A small network was shown many inputs. Here are its activations along a few directions, one row for each input.
In each table, some parts of the input vary, and every possible input appears once, in random order.
A made-up example of a description, with smaller parts first: one of 4 places along a line, together with either a single point or one of 11 places along a line or (one of 3 separate values, together with one of 8 places around a ring).
Shared parts are said once, and a part with two or three values counts as separate values.
(in the rows, 128 means zero)

Other details of the inputs shift rows strongly along two fixed directions, in all tables alike. That doesn't count.
To show where, the next rows are all for the same input, with only those details redrawn:
164  172  74  146  138  128  124  118  130  100  75  106  137  131
143  154  172  47  99  198  144  87  176  83  122  117  121  129
160  53  115  149  160  147  113  130  84  146  148  103  144  91
156  47  135  129  153  161  116  124  91  144  160  104  141  90
156  196  103  105  116  152  136  101  161  80  75  111  128  141
167  119  70  172  158  120  113  132  97  126  98  102  144  113
156  196  104  105  116  152  135  101  162  80  75  111  128  140
149  72  161  89  132  184  128  108  123  125  159  109  132  97

Table:
row 1: 124  214  131  148  109  137  143  120  170  133  112  126  102  148
row 2: 83  126  174  70  124  69  101  107  90  198  162  142  110  73
row 3: 130  56  128  170  146  154  109  123  83  155  140  92  150  91
row 4: 105  161  125  145  113  102  136  166  123  123  119  159  128  145
row 5: 138  61  133  162  109  150  105  150  114  170  167  144  127  99
row 6: 64  106  157  108  139  118  133  136  138  138  157  126  123  141
row 7: 158  122  114  133  139  118  124  123  113  92  96  129  157  122
row 8: 149  87  203  91  129  129  142  141  123  131  182  124  141  124
row 9: 134  134  98  153  94  123  128  138  131  128  129  167  140  126
row 10: 109  145  109  144  146  113  116  151  174  163  129  138  133  129
row 11: 98  186  104  164  116  87  146  150  117  118  94  129  120  164
row 12: 174  119  94  177  134  78  109  147  93  114  115  121  149  133
row 13: 135  199  110  173  124  103  134  136  136  136  98  87  130  152
row 14: 138  102  68  196  142  132  106  149  107  152  95  145  148  101
row 15: 120  98  114  129  116  157  134  126  126  126  126  171  154  103
row 16: 89  186  111  117  94  143  143  108  141  71  61  141  123  154
row 17: 123  140  192  54  137  123  136  121  187  105  154  124  140  145
row 18: 173  181  81  155  116  109  119  127  133  109  101  102  121  146
row 19: 125  136  88  153  137  104  139  119  104  90  59  127  116  144
row 20: 89  114  166  76  125  145  142  130  183  147  178  164  141  125
row 21: 105  67  159  142  167  125  111  136  124  183  185  81  141  111
row 22: 139  174  85  193  109  126  113  120  133  133  105  124  107  133
row 23: 100  96  129  128  116  149  120  140  108  107  116  166  140  111
row 24: 94  128  156  110  77  146  135  119  126  102  135  136  108  147
row 25: 127  176  83  124  171  64  137  137  144  106  107  130  122  165
row 26: 142  96  108  151  188  93  110  150  122  169  162  89  139  121
row 27: 162  115  75  167  141  79  123  142  78  111  122  134  119  142
row 28: 133  66  116  170  132  93  125  139  71  132  131  120  106  132
row 29: 146  131  89  202  122  109  105  134  97  143  115  86  134  131
row 30: 136  68  154  80  137  158  142  110  103  98  149  145  123  115
row 31: 115  102  175  111  127  114  158  135  114  130  146  123  100  143
row 32: 118  159  87  168  97  99  114  155  113  103  97  161  127  144
row 33: 115  88  158  126  121  197  125  98  132  141  150  132  117  93
row 34: 149  127  189  80  119  157  146  127  150  137  176  104  116  130
row 35: 88  128  85  171  163  69  109  175  119  145  122  149  143  138
row 36: 143  58  156  122  158  108  144  151  78  147  189  133  119  124
row 37: 152  156  129  92  118  167  135  101  153  93  105  112  128  127
row 38: 118  145  190  87  89  173  146  136  183  146  158  151  115  128
row 39: 102  198  188  5  108  153  116  52  137  188  112  196  121  147
row 40: 100  220  120  129  132  126  129  111  204  129  106  122  107  153
row 41: 96  51  153  127  176  91  131  143  109  156  163  114  114  130
row 42: 107  167  186  57  75  169  171  120  190  119  162  172  125  140
Q: What is each input in this table made of?
A: either one of 2 separate values or (one of 4 places along a line, together with one of 10 places around a ring)

Table:
row 43: 86  121  175  84  104  159  131  118  157  135  153  151  124  128
row 44: 127  190  127  114  134  107  132  117  141  126  100  116  124  147
row 45: 140  71  147  135  153  112  110  133  89  179  166  120  141  111
row 46: 146  64  129  145  137  142  120  136  81  158  160  129  136  89
row 47: 97  175  134  117  112  135  139  133  158  119  111  152  126  148
row 48: 141  158  122  96  120  138  132  112  147  85  97  134  123  135
row 49: 112  122  189  93  102  148  144  131  162  125  162  139  116  127
row 50: 112  124  131  114  126  123  131  131  121  138  138  155  125  143
row 51: 122  134  137  123  133  130  117  127  146  146  141  116  136  125
row 52: 133  99  171  81  109  175  139  107  141  86  140  116  123  128
row 53: 121  122  178  79  105  150  139  118  147  128  166  140  104  144
row 54: 115  181  131  102  131  124  129  114  165  120  120  112  122  140
row 55: 145  112  124  132  131  144  137  122  123  95  116  103  128  135
row 56: 138  169  117  112  116  158  132  105  165  113  101  135  122  131
row 57: 136  104  100  174  151  81  122  151  102  144  146  131  128  128
row 58: 125  169  140  116  127  136  132  131  161  129  126  120  131  140
row 59: 143  159  124  102  129  144  147  111  152  87  99  118  119  143
row 60: 101  116  174  73  113  142  144  118  151  119  162  161  125  133
row 61: 148  99  77  194  145  128  109  135  99  141  113  113  141  114
row 62: 131  234  33  210  131  58  116  147  141  118  49  121  125  165
row 63: 148  167  79  170  116  131  126  122  128  113  86  118  130  135
row 64: 142  157  123  99  126  140  139  111  149  85  97  126  122  139
row 65: 130  132  145  124  135  122  129  139  147  139  141  125  142  123
row 66: 134  65  137  135  158  113  120  158  110  164  176  119  145  108
row 67: 143  157  77  169  127  134  113  122  139  109  78  119  139  136
row 68: 149  92  93  173  134  114  108  141  79  120  115  119  145  111
row 69: 136  104  175  90  113  183  152  108  145  93  144  100  124  133
row 70: 116  108  105  170  148  79  114  144  96  161  131  115  121  117
row 71: 146  115  131  122  144  147  146  121  128  112  125  107  128  128
row 72: 131  127  176  67  120  153  134  112  152  134  165  129  123  139
row 73: 135  122  168  82  102  182  141  106  145  126  149  136  119  111
row 74: 140  173  119  113  110  156  138  106  157  115  104  135  118  130
row 75: 107  109  107  164  155  88  121  144  79  161  120  139  132  125
row 76: 116  132  144  138  122  132  132  143  138  138  143  129  117  134
row 77: 105  61  143  152  145  115  124  157  100  165  164  151  145  105
row 78: 108  137  129  133  132  115  127  130  134  133  139  119  109  131
row 79: 121  156  136  112  111  117  142  143  160  114  131  136  114  146
row 80: 102  121  184  73  103  146  136  110  136  137  146  159  121  136
row 81: 141  107  130  121  120  144  123  122  119  94  121  120  131  126
row 82: 108  57  132  140  147  112  126  163  99  161  168  149  140  112
row 83: 136  177  103  155  122  85  124  130  122  132  95  132  117  154
row 84: 153  102  91  167  143  112  113  141  81  139  120  130  142  103
row 85: 136  96  146  115  148  118  126  131  127  144  170  125  139  119
row 86: 136  163  116  111  120  159  125  106  169  111  96  136  128  131
row 87: 96  174  86  150  139  93  125  133  131  126  95  138  125  144
row 88: 152  101  90  187  131  128  117  139  86  141  123  114  140  110
row 89: 145  58  132  156  124  148  118  136  77  146  159  117  140  95
row 90: 142  150  130  118  94  150  129  116  130  92  108  126  131  129
row 91: 124  181  95  140  144  82  119  126  137  136  94  109  132  136
row 92: 92  62  138  137  149  106  117  139  89  173  157  137  132  102
row 93: 123  180  104  155  133  85  131  132  119  129  93  123  111  150
row 94: 142  89  131  121  131  137  119  129  102  125  136  135  135  104
Q: What is each input in this table made of?
A: either (one of 2 separate values, together with one of 11 places along a line) or (one of 3 separate values, together with one of 10 places around a ring)
Q: Change only the choice among 3 separate values in row 76. List by row number the other rows that result.
A: row 47, row 58
Q: Change only the choice among 3 separate values in row 70. List by row number the other rows that result.
A: row 91, row 92

Table:
row 95: 139  166  82  170  119  97  132  146  120  101  87  141  136  150
row 96: 152  165  74  181  140  74  129  147  116  110  93  114  130  155
row 97: 110  191  94  148  153  61  126  140  126  147  99  126  126  158
row 98: 112  163  176  67  98  175  152  111  204  87  136  127  119  149
row 99: 88  159  210  26  103  149  148  104  186  126  164  144  105  150
row 100: 139  160  109  112  118  140  129  111  134  101  86  146  133  135
row 101: 112  46  144  151  173  87  107  154  85  206  192  128  131  99
row 102: 139  185  53  184  116  113  114  122  112  126  66  139  134  130
row 103: 142  173  117  139  125  101  141  131  134  101  104  113  124  157
row 104: 148  148  118  107  134  129  129  108  135  110  104  120  125  137
row 105: 153  53  73  224  169  112  99  166  62  189  145  126  152  90
row 106: 132  165  167  55  108  172  133  89  178  97  121  122  127  130
row 107: 123  163  125  134  131  128  139  129  159  111  113  105  122  150
row 108: 131  159  126  104  114  154  122  105  145  108  99  133  134  124
row 109: 147  181  122  129  126  137  133  119  156  127  110  108  121  140
row 110: 139  147  134  102  117  123  137  127  139  93  118  126  127  141
row 111: 161  185  45  190  152  87  112  129  118  134  77  104  136  135
row 112: 137  167  50  191  120  79  120  146  88  103  60  143  131  144
row 113: 133  178  127  135  121  128  134  125  162  121  112  98  124  142
row 114: 138  144  118  107  136  122  140  120  136  95  107  126  132  136
row 115: 132  24  134  170  163  119  119  164  84  156  189  117  138  101
row 116: 142  160  127  113  137  132  121  104  136  120  105  101  128  129
row 117: 114  163  187  60  64  207  146  94  184  107  133  155  108  130
row 118: 91  171  137  99  116  113  134  129  149  133  120  162  125  147
row 119: 120  150  190  44  79  207  141  87  179  107  144  144  120  120
row 120: 129  155  168  50  110  156  153  96  168  81  123  123  112  143
row 121: 122  157  125  110  100  156  121  99  135  109  94  142  126  123
row 122: 138  179  50  209  132  94  116  153  127  128  74  121  143  137
row 123: 151  166  97  122  136  119  128  115  136  103  87  128  136  140
row 124: 146  187  67  188  139  90  121  143  144  126  86  98  132  145
row 125: 146  174  117  124  129  133  127  107  142  127  109  104  126  132
row 126: 113  191  59  186  145  55  114  153  119  153  78  154  137  142
row 127: 130  152  107  121  107  141  127  107  120  105  84  154  126  132
row 128: 95  41  130  172  150  96  104  155  64  206  174  161  134  91
row 129: 110  193  122  126  140  78  129  129  148  148  110  129  120  149
row 130: 154  176  61  181  150  62  124  145  98  109  72  104  131  152
row 131: 135  26  131  153  145  123  115  155  61  149  166  134  141  97
row 132: 134  163  43  187  134  85  125  135  90  104  54  144  134  138
row 133: 136  19  202  76  148  173  126  109  96  157  198  114  128  93
row 134: 120  31  197  101  133  161  134  137  121  141  212  116  115  108
row 135: 129  48  77  234  150  105  99  167  57  183  142  124  147  92
row 136: 137  28  197  97  136  188  125  128  124  171  216  122  133  86
row 137: 125  22  122  185  154  122  115  169  70  158  177  132  138  98
row 138: 131  34  118  183  172  117  114  159  91  168  175  102  137  106
row 139: 128  149  190  41  92  160  150  103  169  81  140  124  107  146
row 140: 146  168  82  148  153  88  135  126  115  103  79  107  129  145
row 141: 119  184  77  169  155  54  117  149  131  154  96  139  136  143
row 142: 133  166  169  55  109  169  133  86  176  100  122  113  117  133
row 143: 140  149  129  125  118  117  141  134  142  99  122  128  131  148
row 144: 113  21  189  114  105  165  131  134  88  142  194  152  126  102
row 145: 104  13  195  106  126  188  130  138  121  152  208  136  132  94
row 146: 139  43  191  99  135  181  125  124  126  169  208  113  123  95
row 147: 132  23  125  148  159  129  120  145  64  149  160  135  144  91
row 148: 149  35  124  160  165  136  105  138  79  181  181  112  149  82
row 149: 117  150  202  53  87  190  148  106  203  105  158  120  120  132
row 150: 106  42  139  146  175  91  112  159  80  196  192  137  143  105
row 151: 90  136  195  62  69  202  151  104  185  94  143  153  109  137
row 152: 112  161  204  52  92  172  159  107  190  84  150  118  100  152
row 153: 85  172  122  119  107  105  131  128  133  136  108  169  120  147
row 154: 111  161  117  141  94  133  139  132  140  93  103  150  114  145
Q: Changing only one part turns row 136 into row 146. The same change can be made to row 106. Which row results?
A: row 142
Q: Changing only one part turns row 150 into row 99. The same change can be made to row 148. Which row results?
A: row 111
Q: What is each input in this table made of?
A: one of 5 places along a line, together with either one of 2 separate values or one of 10 places around a ring
Q: Change only the place on the line of 5 in row 133. List by row number the other rows that result.
A: row 100, row 104, row 123, row 127
Q: List by row number the other rows that have the place on the line of 5 in common with row 102.
A: row 112, row 117, row 121, row 127, row 128, row 132, row 135, row 144, row 151, row 153, row 154
Q: Change only the choice among 2 separate values in row 99. List by row number the other rows that result.
A: row 101
Q: Change only the place on the ring of 10 in row 100. List by row number the other rows that result.
A: row 95, row 105, row 108, row 119, row 122, row 131, row 137, row 145, row 147
